Each row below holds a small network's activations on one input, seen along a few directions.
Each table varies a few parts of the input and shows all the possible inputs, shuffled.
A made-up example of a description, with smaller parts first: values(2) and (point or ring(11) or (line(4) and ring(8))).
Shared parts are said once, and a part with two or three values counts as separate values.

Other details of the inputs vary at random and push rows far along two fixed directions, the same in every table; ignore that.

A family of inputs:
R1: [ 45 -16  23  21  45  -6  15  -8 -20   9  39  20  65]
R2: [-34  24  -4 -24 -13  15 -26   4 -31   8  20 -11 -66]
R3: [-22  23  -9 -31   3   3 -27  -8 -53   2  24 -13 -53]
R4: [-37 -16  10 -12 -24  13 -10   8  41 -37 -52 -20 -42]
R5: [ 35 -33 -22  29  10  -7  30  19  56   1 -19  -4  79]
R6: [-30   3 -29   3 -32 -12  -2  14  52 -11 -47 -32  -9]
R7: [ 16 -11  -8  18   0   6  17  14  26  13   2   5  31]
R8: [-36  37  -5 -17 -23   0 -20 -10 -24  10   7  -7 -66]
R9: [ 28  -6  20  20  22 -10  21  -5  -5   6  13  12  57]
R10: [ 43 -55   0  28   0  10  21  17  72  -9 -31  36  61]
R11: [ 24   9  -3  -3  16 -11   2 -13 -38  12  24  16  21]
R12: [-45   2  -3   0 -24   7   4  20  41 -18 -38 -49 -23]
R13: [ 44   0  21 -28  33   1 -17 -42 -89   4  47  54 -18]
R14: [ 20  24  11  -5  12  -2  -5 -15 -61  26  47  33  -5]
R15: [-50  16  -2   1 -26  -7  -4   5  34 -16 -36 -40 -32]
Description of these inputs: values(3) and (point or line(4)).
The inputs of R10 and R13 match in every part but the values(3) part. If R2 is changed in the same way as R10 into R13, which row does it become? -> R3
A walk changes only the line(4) part. It starts at R2 and steps to R7. List the rest of the walk in order. -> R14, R8
Which other rows does R1 become when the line(4) part takes its other values? List them by row number. -> R9, R12, R15

A family of inputs:
R16: [ 20  -1  28  19  25  -1  16  -5 -14  16  32  29  26]
R17: [-10 -17   8  31 -12  15   8  19  62   2 -21 -10  16]
R18: [-16 -22  -3  -2  -8  12  -8  37  27 -25 -31 -23  18]
R19: [-15  39 -17 -22 -14  -8 -16 -16 -47   4   1  -5 -50]
R20: [ 52  -2  -8   7  31  -3  19 -14 -44  22  48  22  36]
R21: [  2 -26  -6   4 -15 -12   1  11  53 -20 -39  -2  21]
R22: [-18  -3  14  10 -21  -2  13  21  46  -3 -24 -16   6]
R23: [ 30   2  26  14  38  -5   1   4 -48  11  49  16  55]
R24: [ -5   3 -19  -5 -22 -14  -6   9  20   3 -14   0  -2]
R25: [ -4 -17  -5   5  -7   7 -20  -4  27 -12 -18   3 -13]
R26: [-10  31   5 -31   1  -6 -22 -32 -69 -12   5   2 -60]
R27: [ 41  -9  11  21  37  -4  20 -13  -2  11  45  14  41]
R28: [-24  40   6 -10  -5 -13 -14 -23 -41  -3   3 -15 -46]
R29: [ -7 -14 -10  23  -3  -1  22  14  51 -10 -21 -36  22]
R30: [ 53 -22   9  12  27 -15  15 -23 -12  -4  12  40  69]
R31: [-27  28 -16 -36   4   2 -30  -9 -43  13  21 -13 -49]
R32: [ 45  -8   9   8   9  -4  20   6 -11  24  24  36  46]
R33: [-18  -9  -5  26 -13  -1 -11   3  54  -4 -20 -13   1]
R34: [ -6   2   7  -9 -12  10   8   3  -1 -15 -32 -10 -18]
R35: [-19  10  15 -27 -14  13  -4  -7 -28 -13  -8  -1 -38]
R36: [-13 -22 -10   4  -8  -4  -5   8  46 -21 -35   2  -2]
R37: [ -1 -36 -13   5  -1   0   9  12  43 -18 -37 -26  23]
R38: [ 45 -14   4  22  15  13   9   1  -4  29  30  39  39]
R39: [-28  22   6 -17  16  -5 -22 -15 -28   5  20 -20 -29]
R40: [ -4 -11 -32   3 -12   9  10  21  50  -2 -12 -19  -3]
R41: [-14 -23 -13  -8   5   3  -9  10  42 -17 -33 -22   9]
R42: [-19   9 -22  -3 -21   6 -27  -1   9   7  -3  -1 -38]
R43: [ -4  -9 -15   7 -27   8  22  24  45   1 -34  -6  28]
R44: [-24  19 -22 -16 -26  -6 -10  -3  -2  -3 -15  -8 -22]
R45: [ -9  17   6 -38  11  12 -21 -23 -57  -8  37  -2 -75]
R46: [ 31  11  26  19  21  -5  25 -12 -27  12  17  14  35]
R47: [ 31   0  28  18  20  -4  27 -12 -17  12  25  24  54]
R48: [-13 -19  -8  20  -1  -8  14  13  47  -6 -26 -37  28]
R49: [ -6 -26   4  10 -15  24  -3  16  48 -10 -30  -3  -7]
R50: [ 36 -11  28  -2  32   6   7 -14 -42   8  35  47  12]
R51: [-26  26   0 -24 -12  12 -13   3 -38  14  18  11 -61]
R52: [-26  20 -10 -22 -10  11 -23  25 -37   2  11 -16 -25]
R53: [ -7 -10  -9 -10  -2   9   3   1   4 -19 -13 -23 -21]
R54: [-29  41  13 -21  -5 -11 -20 -32 -57  -1  24  -3 -48]
R55: [ 48 -15 -10  23  25 -16  12  -6   1  20  25  47  59]
R56: [-32  20   6  -4  -3 -10 -18 -12 -12  -2   9  -2 -41]
R57: [-14  -1 -24  -9  -9  -1  -2   8   1   5  -9 -25 -12]
R58: [ 50 -14  32  -3  25  -2  13 -12 -37   9  32  44  34]
R59: [-28  15   5  -4 -18 -17 -12  -4  10  -6  -8 -15 -25]
R60: [ -5   3 -17   7 -25   7  20  23  32   1 -40 -15   7]
The inputs of R56 and R36 match in every part but one. If R29 is changed in the same way as R56 into R36, which row does it become? -> R53
The inputs of R37 and R57 match in every part but one. If R25 is changed in the same way as R37 into R57, which row does it become? -> R42
What is each input in this table made of? -> values(3) and (point or line(4) or (values(2) and line(5)))
A walk changes only the line(5) part. It starts at R33 and steps to R56. List the rest of the walk in order. -> R59, R54, R28
Which other rows does R35 become when the values(2) part takes its other values? List them by row number. -> R30

A family of inputs:
R61: [ 45 -10  29  28  41 -12  21 -11 -20  11  37  21  73]
R62: [-45  38  10 -28  -4   0 -22 -14 -54  -9  10 -35 -65]
R63: [-34 -11 -10  20 -21  -8  12  21  77 -22 -55 -46  16]
R64: [ 54 -47  10  30  14   2  28   7  47  -6 -17  37  77]
R65: [ 57  -9 -10  17  27 -13  17  -5 -17  28  37  38  68]
R66: [-37   2   1  10 -21  -1  10  18  46 -18 -41 -42  -2]
R67: [-70  40   7 -32 -20   5 -24  -4 -31 -14  -3 -51 -93]
R68: [ 38  28   5 -12  32  -3  -6 -28 -92  39  80  41  -7]
R69: [-54  44 -17 -31 -37   9 -24   3 -27   9  -1 -22 -89]
R70: [-25  -6 -29  12 -31   7   1  33  65   4 -34 -20   2]
R71: [ -8  -9   2 -10 -11   5 -12  -7  11 -15 -19   6 -27]
R72: [ 29 -26   6  31  21 -17  30   8  38  -5 -11  -5  86]
R73: [-34  13   4 -40 -18   9 -29 -10 -30 -18  -9  -5 -78]
R74: [ -6 -15 -38  18 -23   2  11  32  68   2 -38 -20  29]
R75: [ 44   4  31 -21  39   6 -10 -39 -91  12  64  53 -17]
R76: [ -1  -8  14 -12  -1  13 -13  -4  -9  -8   0  18 -26]
R77: [ -7 -13 -36  21 -25  -4  10  25  73   3 -38 -14  26]
R78: [ 54 -14  20  -3  37   2   0 -27 -54   6  39  48  25]
What is each input in this table made of? -> values(3) and ring(6)
The inputs of R61 and R76 match in every part but the values(3) part. If R67 is changed in the same way as R61 into R76, which row does it become? -> R75

A family of inputs:
R79: [-25   0 -13  -1 -20   8  -5  18  27  -1 -18 -25 -22]
R80: [ 53 -36  10  14  21  -4  22   2  16  -4   6  38  58]
R81: [-12 -23 -12  -3 -27  15   0  11  52 -17 -41  -9  -8]
R82: [-12  26  -2 -11  -4  -9  -7 -10 -26  11  13  -3 -21]
R83: [ 51 -19  13  34  25 -11  25  -4  11  15  20  24  72]
R84: [-16 -11  -7  -5 -15   5 -17   4  28 -17 -24   1 -24]
R85: [ -1  14  16 -30  15   7 -19 -29 -64  -3  21  16 -57]
R86: [ -8  16  18 -13  15   0  -8 -15 -45   2  26  -3 -17]
R87: [-29  15   9  -6 -11   4  -5   1   0  -2  -5 -12 -29]
R88: [ -6   5  -8   6   0  -5   4   4   6  -6  -5 -16   9]
R89: [-23   0 -15  16 -25   0  10  20  54  -7 -37 -23   4]
R90: [-27   0 -22   1 -18  -9   2  15  38 -10 -33 -35   4]
R91: [-16  27  11 -21   6  -2 -17 -18 -58   2  29 -13 -45]
R92: [ 47  -1  -3   9  30 -11  12 -10 -33  28  41  32  50]
R93: [ -4 -11  -4   9  -3   7   7  17  28   2 -10  -5  15]
R94: [ -2  21  -6  -8   2   3  -7  -4 -37  12  24   4 -22]
R95: [ 32 -23  13   8  10   3   3  -2   0  -4  -7  28  32]
What is each input in this table made of? -> values(5) or (values(3) and line(4))
A walk changes only the line(4) part. It starts at R93 and steps to R79. List the rest of the walk in order. -> R94, R92
